Each row below holds a small network's activations on one input, seen along a few directions.
Each table varies a few parts of the input and shows all the possible inputs, shuffled.
Descriptions start from the smaller parts, as in this example, which fits no table here: ring(5) and (point or (values(2) and line(4)) or line(11)).
Shared parts are said once, and a part with two or three values counts as separate values.
In the rows, zero is written as 128.

Other details of the inputs shift rows strongly along two fixed directions, in all tables alike. That doesn't count.

Table:
row 1: [ 37  99 139 122 127 115 116 116 101 102  99  99 177]
row 2: [176 162 112 124 161 173 156 133 155 170 137 101  93]
row 3: [ 45  94 118 116 150 130 161 117  94 107  98  93 178]
row 4: [126 136 109 120 114 126 112 122 120 127 131 125 140]
row 5: [ 26  30 158 151  98  55 163 121 110  39 115 162 159]
row 6: [114 126 123 137 132 142 139 119 117 129 127 114 147]
row 7: [ 72 111 150 134 145 140 139 117 114 121 108 109 159]
row 8: [121 155 135 130 153 178 128 117 139 171 119  80 128]
row 9: [106 119 124 138 124 129 132 119 118 117 131 117 146]
row 10: [215 136 136 130 129 104 130 160 147 127 156 175  65]
row 11: [167 175 123 116 139 165 106 127 142 180 124 114 118]
row 12: [132 111 124 119 119  88 124 145 125  95 134 151 114]
row 13: [142 143 115 125 161 166 167 128 141 152 129  99 114]
row 14: [ 94 155  92 109 179 208 179 104 123 180 100  56 166]
row 15: [118 124 112 115 138 124 142 133 124 117 123 120 131]
row 16: [207 135 138 130 129 104 133 157 148 121 153 181  72]
row 17: [145 111 129 127  91  68  92 143 113  88 141 181 125]
row 18: [156 127 149 123 102  80  76 149 125 112 135 171 107]
row 19: [184 136 154 135 113  97  92 151 146 122 149 170  81]
row 20: [204 177 112 129 139 174 134 127 149 177 145 128 101]
row 21: [117 119 120 123 110 103 114 126 110 107 127 153 151]
row 22: [203 156 147 143 101 135 103 132 175 167 148 155  70]
row 23: [134 109 161 138 115  89 103 142 124 105 136 162 112]
row 24: [141 117 127 149  88 118 128 114 144 124 142 153 123]
row 25: [ 86 106 117 123 106  97 114 122 105  89 124 137 162]
row 26: [ 88 111 124 137 126 129 139 116 113 107 125 115 158]
row 27: [ 98 177 106 113 167 219 134  99 133 203 102  36 158]
Description of these inputs: values(3) and (point or (values(2) and line(4))).
Question: Changing only the values(3) part turns row 5 into row 24. The same change can be made to row 13. Which row results?
Answer: row 26
Question: Change only the line(4) part in row 18. List by row number the other rows that result.
Answer: row 1, row 11, row 27
Question: Change only the values(3) part in row 21. List by row number the other rows that result.
Answer: row 11, row 14
Question: Change only the line(4) part in row 19. List by row number the other rows that result.
Answer: row 7, row 8, row 23
